A small network was shown many inputs. Here are its activations along a few directions, one row for each input.
Each table varies a few parts of the input and shows all the possible inputs, shuffled.
Descriptions start from the smaller parts, as in this example, which fits no table here: one of 4 places along a line, together with either a single point or one of 9 places along a line or (one of 2 separate values, together with one of 8 places around a ring).
Shared parts are said once, and a part with two or three values counts as separate values.
In the rows, 128 means zero.

Other details of the inputs shift rows strongly along two fixed directions, in all tables alike. That doesn't count.

Rows:
r1: [111 112 182 130  86 199 110 105 126  47 135 142]
r2: [103 151  92 140 174 139 150 134  58 151 104  67]
r3: [143 111  52 150 153  64 146 139 143 202 140 116]
r4: [153 107 132 126  65 108 100  87 172  95 153 158]
r5: [150 100 141 118  62 124  87 104 173 110 161 158]
r6: [103 128 111 145 167 156 165 135  70 139  84  73]
r7: [ 92 143 150 133 128 190 126 132 102  80 117  76]
r8: [129 110 122 120 152 101 158 144  97 139 109 124]
r9: [109 147 163 109 129 153 135 129  74  60 107  99]
r10: [156  84 141 133  66 115 118  93 179 100 136 164]
r11: [118 122 100 154 188  97 122 155 115 197 133 142]
r12: [144 120 161 128  69 119  65 124 199  89 137 154]
r13: [109 190 104 118 174 178 186 142  87 182  99  98]
r14: [108 135 173 120  60 200  92 122 148  32 113  93]
r15: [126 144 128 153 181 116 136 133  83 149 105 105]
r16: [173 137 104  89  85  70 143 139 235 172 163 206]
r17: [125 127 203 139  83 177 104 109 149  23  80 124]
r18: [111 159 169 138 139 162 111 116  87  73  92  97]
r19: [156  92 105 111  94  45 104 144 214 150 186 178]
r20: [134 167 194  96  68 224 139  86 154  51 116 153]
r21: [158 103  91 121 133  48 138 141 154 160 151 152]
r22: [121 131 118 141 183 142 162 111  37 154 119  98]
r23: [105 133 124 132 188 154 147 120  42 163 140 100]
r24: [157 104 111 141 103  53  80 131 226 162 170 176]
r25: [123 102  53 149 160  87 134 157 149 211 151 134]
r26: [118 109  94 124 178  88 146 166 105 184 149 145]
r27: [113 134 136 107 152 129 131 154  74 135 127 107]
r28: [134 183 130 119 164 144 151 133 133 175 107 146]
Description of these inputs: one of 4 separate values, together with either a single point or one of 6 places along a line.
Q: Changing only the choice among 4 separate values turns r21 into r15. The same change can be made to r19. Which row results?
A: r24
Q: Which other rows does r10 become when the choice among 4 separate values takes its other values? List them by row number.
A: r6, r8, r17
Q: List by row number the other rows that have the choice among 4 separate values in common with r10.
A: r1, r4, r5, r20, r22, r23

Rows:
r29: [148  97 112 129 122  74 117 125 145 150 153 154]
r30: [137 103 109 135 139  85 113 135 138 162 153 147]
r31: [120 103  74 150 164 128 147 109  67 189 141  99]
r32: [142 102 128 128 116  92 109 123 144 131 151 153]
r33: [122 115 128 131 147 119 131 131  96 128 129 120]
r34: [152 123 151 112  63 125 108 116 211  93 148 177]
r35: [145 133 110 127 104 111 133 129 179 137 125 140]
r36: [ 99 136 128 141 177 149 136 141  57 129 108  82]
r37: [111 159 122 121 176 153 161 138  72 156 108 105]
r38: [101 136 121 146 176 146 140 140  60 131  99  76]
r39: [112 159 154 128 123 180 132 128 125  93 101 108]
r40: [157 124 127 110  95 102 133 117 175 132 144 171]
r41: [118 123 163 124 128 150 131 117  81  78 115 111]
r42: [136 105 117 145 101  98  93 131 183 124 141 138]
r43: [149 126 145 114  77 122 107 120 204 109 150 177]
r44: [139 135  80 122 181  85 162 142 109 222 140 144]
r45: [110 161 140 126 149 168 138 136 104 128 112 110]
r46: [141 103 121 131 129  88 107 127 141 149 154 154]
r47: [144 136  99 119 163  93 140 135 127 206 149 161]
r48: [122 149 181 115  71 188 118 116 162  38 109 124]
r49: [142  99 102 134 121  78 114 133 154 151 146 140]
r50: [146 129 116 117 104 109 134 127 171 138 134 151]
r51: [138 105  89 145 133  80 124 136 144 158 131 121]
r52: [103 131 157 133 143 166 123 130  78  88 110  95]
r53: [134 106 125 139 101 104  94 131 172 116 145 138]
r54: [106 131 126 139 164 141 135 138  70 124 110  86]
r55: [105 164 179 126 105 205 121 123 132  59  97 107]
r56: [117 154 124 116 175 148 171 134  65 153 109 112]
r57: [130 147 117 116 171 124 159 131  88 175 126 134]
r58: [156 124 155 109  65 121 107 111 206  96 150 183]
r59: [134 105  97 135 140  82 129 135 125 158 137 126]
r60: [124 134 151 126  79 205 136  86 133  83 126 120]
r61: [116 156 182 118  85 195 118 119 148  46 107 120]
r62: [137 104  85 134 166  70 143 138 101 189 142 130]
r63: [145 132 126 126  85 123 118 125 198 116 128 147]
r64: [127 111  95 140 160  85 119 142 120 181 144 129]
r65: [108 129 156 134 123 165 127 126  89  65 102  87]
r66: [139 103 113 144  99  92  98 130 182 125 139 137]
r67: [112 160 107 125 186 143 171 142  66 169 103  94]
r68: [107 128 180 127 117 176 116 120  94  53 114 108]
r69: [137 136 121 121 119 120 122 133 164 151 139 152]
r70: [108 161 160 118 137 186 141 129  95  99 104 109]
Q: What do these inputs look like to the network?
A: one of 2 separate values, together with either a single point or (one of 4 places along a line, together with one of 5 places along a line)
Q: Changing only the choice among 2 separate values turns r70 into r52. The same change can be made to r35. Which row results?
A: r51
Q: Changing only the choice among 2 separate values turns r55 into r42. The same change can be made to r69. Which row results?
A: r64
Q: Which other rows does r68 become when the place on the line of 4 takes its other values? List them by row number.
A: r30, r33, r62

Rows:
r71: [ 95 148 154 144 142 191 123 130  86  80  96  76]
r72: [126 179  94 120 167 144 171 141 128 202 111 127]
r73: [165 146  88 111 100  87 137 131 231 196 152 187]
r74: [165  91  53 128 144  36 145 123 147 229 169 166]
r75: [103 139  93 146 190 154 164 132  47 177 109  75]
r76: [142 106 148 127  81 110  90 121 184  90 150 157]
r77: [121 124 142 133 119 136 109 128 133 103 130 124]
r78: [119 184 149 101 180 170 174 136  71 159 111 136]
r79: [109 130 153 128 122 177 135 113  87  88 118 103]
r80: [102 137 171 127 141 187 127 118  64  82 111  99]
r81: [122 124 154 126 122 130 109 136 128  92 125 129]
r82: [128 121  87 147 147  90 121 150 146 170 127 118]
r83: [125 123  92 137 176  85 130 153 107 185 132 121]
r84: [123 128  72 138 186 112 170 128  62 205 123  99]
r85: [138 114 131 124  92 133 131 106 139 102 134 133]
r86: [146  98 153 123  79 114  95 110 173  94 155 168]
r87: [125 118 151 129  96 151 106 115 140  88 132 127]
r88: [120 126 136 139 116 139 109 128 139 104 126 117]
r89: [152  95  94 126 134  70 131 121 139 185 165 164]
r90: [122 122  84 140 170 117 152 130  85 190 132 106]
r91: [142 106 158 122  87 101  93 130 178  85 145 165]
r92: [122 121 134 137 110 146 113 119 134 110 128 119]
r93: [130 124 172 117 110 121 113 135 137  71 121 139]
r94: [135 111 120 142  86 129 103 117 179 113 136 130]
r95: [101 142 155 136 133 165 120 138 102  81 101  94]
r96: [141 117 133 135  75 105 100 136 208  86 122 133]
r97: [145 107 118 120 126 103 141 111 116 143 145 149]
r98: [143 110 112 135  77 127 126 106 174 109 132 131]
r99: [147  99 141 122  70 119 107 106 178  94 154 159]
r100: [102 140 181 126 151 177 124 126  63  75 112 106]
r101: [105 146 178 121 143 162 130 140  79  66  97  97]
r102: [144 164 105 105 164 114 163 139 133 206 135 162]
r103: [127 128  97 137 163  86 135 154 122 168 119 113]
r104: [125 130 149 125 119 125 117 140 136  89 114 119]
r105: [122 182 130 106 161 165 167 135 106 163 111 132]
Q: What do these inputs look like to the network?
A: one of 5 places along a line, together with either a single point or one of 6 places along a line
Q: Changing only the place on the line of 5 turns r90 into r89. The same change can be made to r92. Which row results?
A: r86
Q: List by row number the other rows that have the place on the line of 5 in common with r71.
A: r72, r75, r82, r94, r96, r98
Q: A walk changes only the place on the line of 5. It starts at r78 and steps to r102. List the rest of the walk in order.
A: r105, r73, r72
